These are the activations of a small neural network, seen along a few directions. Each row is one input.
In each table, some parts of the input vary, and every possible input appears once, in random order.
A made-up example of a description, with smaller parts first: ring(8) and (point or line(11) or (values(2) and line(6))).
Shared parts are said once, and a part with two or three values counts as separate values.

Other details of the inputs shift rows strongly along three fixed directions, in all tables alike. That doesn't count.

A family of inputs:
R1: [ 29   1   9  -2   8 -20   2   8  26 -22  30   4]
R2: [ -2  -3  18 -14  -1   7  -9   3 -15  11 -10  -2]
R3: [  7  12  22 -23  -2  -4  -5  -1 -40  -2   4 -16]
R4: [ 8  0  4  2 -7 -8  0 12 15 -4  2 -7]
R5: [ 18  -6  -8  17  12 -14  -3  15  17  14  10   7]
R6: [-21   5  -4 -19 -14  12   0 -10 -21  -5 -21   4]
R7: [-15 -14   9  30  18  19   5 -18   4   7 -12  -7]
R8: [-15 -11  17   7 -22  21   2   0 -11  22 -30   2]
R9: [-14  -9 -11  18 -26  11   6   7  -5  19 -18   2]
R10: [ 30   9   5 -56 -13  -8 -21 -33 -20 -13   5 -11]
R11: [-11  -5 -19   9  17   1   4  -2  28 -10  12  13]
R12: [-18 -13  13   7   2  29   4 -33 -11 -12 -18   1]
R13: [ 10  13   7 -20  -8 -16  -9  19 -24   5  11 -16]
R14: [ -6 -12  -6  39  22   4   3   1  31  11  -7  -8]
R15: [  7  -6  -9  -9  25 -13 -11   8  22 -10  32   8]
R16: [ -7 -20   2  23  22  12  -2  -6  27   8   1  12]
R17: [-11  11 -15  19 -36  -3  17  15 -21  19 -18  -6]
R18: [ 21   2 -20  -8  22 -14  -6  -1  15 -23  31   3]
R19: [  1  10   0  -8   2  -2   8 -13  -5 -23  11  10]
R20: [ -6 -20   3  30  -2   4   3  12  50   8 -10   4]
R21: [ -6  10  19 -14   3   3   7 -11  -2 -20   1   1]
R22: [  5  -2  -1 -15 -10   6  -4  -7 -16  -2 -15  10]
R23: [-21   2  -8  -3  17  16   2 -23  -1 -17  -6  -1]
R24: [-11  -3  -4  31 -20  -6  16  28  34  17  -4   5]
R25: [ 19  -1 -14 -10  12 -16  -4  -1  24 -31  29  10]
R26: [  1  22   2 -15   6  -6   3  -4 -38  -4   3 -10]
R27: [ -9  -4 -11  -2   1  11  -1 -12 -21  -3  -2  -6]
R28: [  8  11 -14  15   4  -9  13   1  -3  -6  19   6]
R29: [ 18  -2  14 -30   2  -7 -10   2   6 -15   9  11]
R30: [ 18   7  20 -14  19  -8  -7  -4  -1 -15  10 -10]
R31: [  8   6 -19 -23  -8  -7  -9   7 -28   1  13   1]
R32: [ 19  -8  -1  -1  24  -7   0 -17  33 -39  29  15]
R33: [  9  -7   8  31  -7  -4   3  23  18  32 -15  -2]
R34: [ 19  10  11 -15 -19 -16   2  13 -24  -4  19  -4]
R35: [-16  -3   4  16  10  -1   4  12  34   5  -3   0]
R36: [  7  -1 -21  20   3 -11  12  12  21   1  20  21]
R37: [-17   7  19 -15   0  11  -5  -4 -17   8 -25  -2]
R38: [  2 -15 -17  39 -10   5  10  12  12  25   0  13]
R39: [ 47  23 -31   4 -43 -57  13  32  27  11  58  10]
R40: [ -5  -8 -12  43  -2  -4   9  19  14  26   2  -9]
R41: [ 25  19 -15  -6 -23 -20   4  14 -51  10  19  -5]
R42: [ -6 -12  18 -28  27   8 -11 -18  30 -42  23   5]
R43: [-22 -10  11   6 -22  19   0   5  -7  20 -30  -6]
R44: [  3  -1   4  35  -5  -7   5  22  20  24 -12 -17]
R45: [ 11  -8  -5  12  25   6   2 -20  13 -17  10   4]
R46: [-12  -7   5 -20 -10  22  -8 -21 -27  -5 -19  11]
R47: [-14  13  15 -20  16   2  -6  -5  -2 -13  -4 -12]
R48: [-10  18 -11  16 -18  -7   9  19 -31  32 -16 -18]
R49: [ 23  23  -1 -24 -27 -31 -11  40 -40  24  -1 -18]
R50: [  7  -1   5 -50 -15   6 -16 -38 -24 -10   9  -6]
R51: [  9   8   7  27   5 -18  16  18  25   1  18  -1]
R52: [-23 -10  16  12  -2  19   8  -6  21   3 -23  12]
R53: [  8 -11  -3 -23  36  12 -14 -28  13 -29  10  18]
R54: [ 6  0 -9 -2 13 -9 -9 10  2  8  3 -5]
R55: [  6  21   1 -22 -18 -20   4  18 -13  -6  12  -5]
R56: [-28 -13  19  -3   8  26 -10 -10   0   9 -28 -10]
R57: [-12  -7  14  12  26  24  -2 -30  -8  -2 -25 -12]
R58: [-10  -4  -2 -19  -5  15  -8 -15 -14  -8 -23   1]
R59: [  1   4 -23  16 -27   0   3  18 -30  36 -24 -11]
R60: [  1   7  -3 -15  19  -7  -7   0   0  -7  13  11]
R61: [-12  -6  -9  21 -24   9   9   2 -10  12 -14  -5]
R62: [-29 -17   7   5  16  30   3 -32  26 -19 -21  23]
R63: [-22   9  -2 -14   4   8  -6  -3 -26  10 -21  -9]
Each input here is: values(3) and (point or (line(4) and ring(5))).
The inputs of R59 and R11 match in every part but the values(3) part. If R30 is changed in the same way as R59 into R11, which row does it become?
> R51
The inputs of R37 and R33 match in every part but the values(3) part. If R52 is changed in the same way as R37 into R33, which row does it become?
> R29
Start at R56 and move only the ring(5) part, one step at a time. The first step leads to R15. Which rows follow, in order?
> R31, R9, R43
Change only the values(3) part in R48. List by row number the other rows that result.
> R14, R40
Change only the values(3) part in R55. List by row number the other rows that result.
> R4, R42
Start at R24 and move only the ring(5) part, one step at a time. The first step leads to R6. Which rows follow, in order?
> R11, R63, R35
Change only the line(4) part in R2. List by row number the other rows that result.
> R3, R13, R56
